Each row below holds a small network's activations on one record, seen along a few directions.
After each row come some of the record's fields: B, F, L, H, W.
The largest differences between rows may come from other fields.
(in the rows, 128 means zero)
[142 141 140 153  92 111  83 147  92 138 140 132] : B=b1, F=f1, L=l1, H=h2, W=w1
[125  77 139  43 160 132 135 104 166 158 166 112] : B=b2, F=f1, L=l2, H=h1, W=w5
[138 145 130 175 156 135 110 120  63 103 156  92] : B=b2, F=f1, L=l2, H=h2, W=w1
[128 199  80 198 106 151 131 118  66 112  85 129] : B=b1, F=f2, L=l2, H=h2, W=w3
[157 136 139 141 120 116 110 128 125 115 178 164] : B=b2, F=f1, L=l1, H=h2, W=w1
[114 105 167  67 182 123 176 147 156 137 151 118] : B=b2, F=f1, L=l2, H=h1, W=w1
[168 155 128 119 119 121 130 129  93 159 106 132] : B=b2, F=f1, L=l2, H=h2, W=w3
[115 107 163  81 164  86 130 130 169 100 142 152] : B=b1, F=f1, L=l1, H=h1, W=w1
[ 86 144 105 166  73 114 120 130  81 120 112 119] : B=b1, F=f2, L=l1, H=h1, W=w1
[125 124 152  87 113 119 142 103 199 116 119 164] : B=b1, F=f2, L=l2, H=h1, W=w2
[119 214  91 220 112 129 114 112  86 106 121 105] : B=b1, F=f2, L=l2, H=h2, W=w1
[131  96 137 106 110 111 145 153 104 129 159 142] : B=b2, F=f1, L=l1, H=h1, W=w1
[102 130 112 179 126 127 108 134 134 164  84 164] : B=b1, F=f2, L=l1, H=h2, W=w4
[159 127 128 177  98 123 108 111 115 166 139  91] : B=b2, F=f1, L=l2, H=h2, W=w5
[162 131 123  98 158 136 155 156 113  96 127 154] : B=b2, F=f1, L=l1, H=h1, W=w3
[121 156 101 168 118 133 128  75  60 116 111 127] : B=b1, F=f1, L=l2, H=h2, W=w3
[156 153 111 140 110 110 102 167  74 159 136 109] : B=b2, F=f1, L=l1, H=h2, W=w1
[137 125 107 153 124 134 132 144  40 164 105 136] : B=b2, F=f1, L=l1, H=h2, W=w3
[ 93  88 125 198 128 139 121 142  95 126  73 137] : B=b1, F=f2, L=l1, H=h2, W=w4
[ 72 118 163  62 151 141 125 132 159 128 160 128] : B=b1, F=f2, L=l2, H=h1, W=w1
[164 123 173 100 154  75 121 127 153 122 132 119] : B=b2, F=f1, L=l2, H=h2, W=w1
[111 125 157 117 137  94 138 151 143 139 129 143] : B=b1, F=f1, L=l2, H=h2, W=w1
[161 141 124 106 152 103 129 133 145 174 124 153] : B=b2, F=f1, L=l1, H=h2, W=w2
[128 153  87 237  87 158 111 108  63 134  50  85] : B=b1, F=f2, L=l2, H=h2, W=w4
[165  92 155  71 162 132 117  87 169 144 130 153] : B=b2, F=f1, L=l2, H=h2, W=w4
[115 156 104 162 131 120 132 113  87 118  90 137] : B=b1, F=f2, L=l2, H=h2, W=w3
[162  73 197   8 174 134 121 119 207  93 178 156] : B=b2, F=f1, L=l2, H=h1, W=w2
[143 167 123 154 133 144  98  95 124 135 146 124] : B=b1, F=f1, L=l2, H=h2, W=w2
[143  78 168  73 156  93 117 154 206 154 157 181] : B=b2, F=f1, L=l1, H=h2, W=w5
[132  82 114 136 104 104 128 113 116 149 146  94] : B=b2, F=f1, L=l2, H=h2, W=w5
[108 198  85 241 110 155 135 159  66 157  79  82] : B=b1, F=f2, L=l2, H=h2, W=w2
[145  53 159  61 128 129 140  96 166 156 131 146] : B=b2, F=f1, L=l2, H=h1, W=w4
[115 171 145 133 113 137 171 134 150 154 124 124] : B=b1, F=f1, L=l2, H=h1, W=w1
[171 143 142 116 164 104 131 130 119 106 119 142] : B=b2, F=f1, L=l2, H=h2, W=w3
[158 104 145  95 127 182 145 122 137 100 180 137] : B=b2, F=f1, L=l2, H=h1, W=w2
[130 181 107 144  96 150 148 124 107 121  83 119] : B=b1, F=f2, L=l2, H=h1, W=w3
[102 178 102 196  93  92 119 117  89 140  95 106] : B=b1, F=f2, L=l2, H=h2, W=w1
[149 162 119 142 177 119 114 141  94 129 147 119] : B=b2, F=f1, L=l1, H=h2, W=w1
[104 142 183 153 107 138 129 149 138 106 112 110] : B=b1, F=f2, L=l2, H=h1, W=w1
[119 110 105 174 128 160 128 158  89 174  97 136] : B=b1, F=f1, L=l1, H=h2, W=w4
[138 136 150 229  87 163 143 128  76 161 111 100] : B=b2, F=f1, L=l2, H=h2, W=w2
[141  80 117  29 154 152 149 125 181 124 145 143] : B=b1, F=f1, L=l2, H=h1, W=w4
[163 148 130 160 130 163 124 107  75 104 148 138] : B=b2, F=f1, L=l2, H=h2, W=w3
[153 106 145 153 147 115 142 110  92  93 125 143] : B=b2, F=f1, L=l2, H=h2, W=w3
[136  71  99 133 133 103 144 140 129 131 162 148] : B=b2, F=f1, L=l1, H=h2, W=w5
[126 212  81 241  65 115 123 138  75 116 108 104] : B=b1, F=f2, L=l2, H=h2, W=w1
[129 203  88 164 133 110 128 117  92 156 121  99] : B=b1, F=f1, L=l2, H=h2, W=w1
[102  97 108  71 147 120 136 122 184  95 155 119] : B=b1, F=f2, L=l2, H=h1, W=w5
[149 142 100 114 109 155 143 139 167 120 107 138] : B=b1, F=f2, L=l2, H=h1, W=w4
[128 126 116 119 162 117 141 101 145 125 147 149] : B=b1, F=f1, L=l2, H=h2, W=w2
[150 100 173  44 160  93 111 108 167 131 145 207] : B=b2, F=f1, L=l1, H=h2, W=w3
[135 123 123 117  97 127 130 127 198  97 146 134] : B=b1, F=f2, L=l2, H=h1, W=w5
[137 135 100 110 120 167 136 113 156 125 113 134] : B=b1, F=f2, L=l2, H=h1, W=w4
[125 135 105 122 145 147 111 121  82 146 127  92] : B=b1, F=f1, L=l2, H=h2, W=w2
[169  94 137 167 133 115 127 130 154 100 144 120] : B=b2, F=f1, L=l2, H=h2, W=w5
[179 100 149 109 163 131 110 111 162 117 136 136] : B=b2, F=f1, L=l2, H=h2, W=w4
[105  80 171  52 169 147 142 129 179 149 190 194] : B=b2, F=f1, L=l1, H=h1, W=w2
[101 107 160  68 145  83 139 122 172 101 117 132] : B=b1, F=f2, L=l2, H=h1, W=w1
[162  89 142  81 138 120  82 145 168 122 189 155] : B=b2, F=f1, L=l1, H=h2, W=w5
[116 202  82 176 132 144 116  99  59 129  82 104] : B=b1, F=f2, L=l2, H=h2, W=w3
[125 158 105 178 133 108 126 138  58  93  69 103] : B=b1, F=f2, L=l2, H=h2, W=w3

Here are new rows. What are their fields?
[171  69 172  15 141 117 142 119 226 134 143 183] : B=b2, F=f1, L=l2, H=h1, W=w4
[125 127 113 187 109 122 124 145 136 149 131  96] : B=b1, F=f1, L=l2, H=h2, W=w5
[141 160 126 208  93 142 108 133  58  83  80 106] : B=b1, F=f2, L=l2, H=h2, W=w3
[165 164 105 158 136 101 154 158  95 113 118  93] : B=b2, F=f1, L=l2, H=h2, W=w1
[116 140 101 212 115  85 137 141  71 106 117 118] : B=b1, F=f1, L=l1, H=h2, W=w1
[112 153  83 169  87 150 133 164  42 124  92 125] : B=b1, F=f2, L=l1, H=h1, W=w3
[150  81 137  49 160 128 165 110 180 152 117 157] : B=b2, F=f1, L=l2, H=h1, W=w4
[164 143 138 139 128 139 132 104  88 121 122 140] : B=b2, F=f1, L=l2, H=h2, W=w3
[143 156 100 225 112 138  99 159  99 104 100  67] : B=b1, F=f2, L=l2, H=h2, W=w5
[120  94 124 109 126 123 113 159 145 100 122  72] : B=b1, F=f2, L=l2, H=h1, W=w5
[127 112 115 211  98 111 137 151  33 108 131 105] : B=b2, F=f1, L=l1, H=h2, W=w1
[148 130 171 140 141 141 135 120 173 147 156 173] : B=b2, F=f1, L=l2, H=h2, W=w2
[ 91 182 114 222 109 162 171 159  79 109  88  69] : B=b1, F=f2, L=l2, H=h1, W=w1
[128 144  67 216 100 138 129 146  62 152 114  59] : B=b1, F=f1, L=l2, H=h2, W=w5
[105 112  87 122 125 185 115 132 100 124 136 139] : B=b1, F=f2, L=l1, H=h1, W=w4
[108 143 169  78 137 141 137 132 176 130 170 156] : B=b1, F=f1, L=l2, H=h1, W=w1
[121 132  92 175 107 141 112 112 120 113 115 169] : B=b1, F=f2, L=l1, H=h2, W=w4
[ 97 127 135 126 155 122 160 182 114 134 119 118] : B=b1, F=f1, L=l1, H=h1, W=w1
[148 144 161 145 136 111  99 107  90 126 148  87] : B=b2, F=f1, L=l2, H=h2, W=w1
[130 106 136  68 169  70 128 124 146 148 162 165] : B=b2, F=f1, L=l1, H=h2, W=w1
[174 137 154 131 139 118 123 131  98 112 105 122] : B=b2, F=f1, L=l2, H=h2, W=w3
[159  45 179  43 145 128 140 103 182 115 131 144] : B=b2, F=f1, L=l2, H=h1, W=w4
[133 138 128 134 117 114 119 104  96 141 164 125] : B=b2, F=f1, L=l2, H=h2, W=w1
[129 209  82 198  92 124 108 165  56 146  91  63] : B=b1, F=f2, L=l2, H=h2, W=w1
[132 165 128 159 115 103 130  90 131 115 137 136] : B=b1, F=f1, L=l2, H=h2, W=w1
[126 217  59 245  79 129 106 161  43 138  99  99] : B=b1, F=f2, L=l1, H=h2, W=w1
[148  98 131 126 199 149 136 146 149 133 134 168] : B=b2, F=f1, L=l1, H=h2, W=w4
[129 113 110 122 105 134 153 167  84 142 155 133] : B=b2, F=f1, L=l1, H=h1, W=w1
[ 83 148 131 124 151 133 163 155 133 110 120 103] : B=b1, F=f2, L=l2, H=h1, W=w1
[163  93 149 109 156 127 117 152 165 157 127 172] : B=b2, F=f1, L=l1, H=h2, W=w4
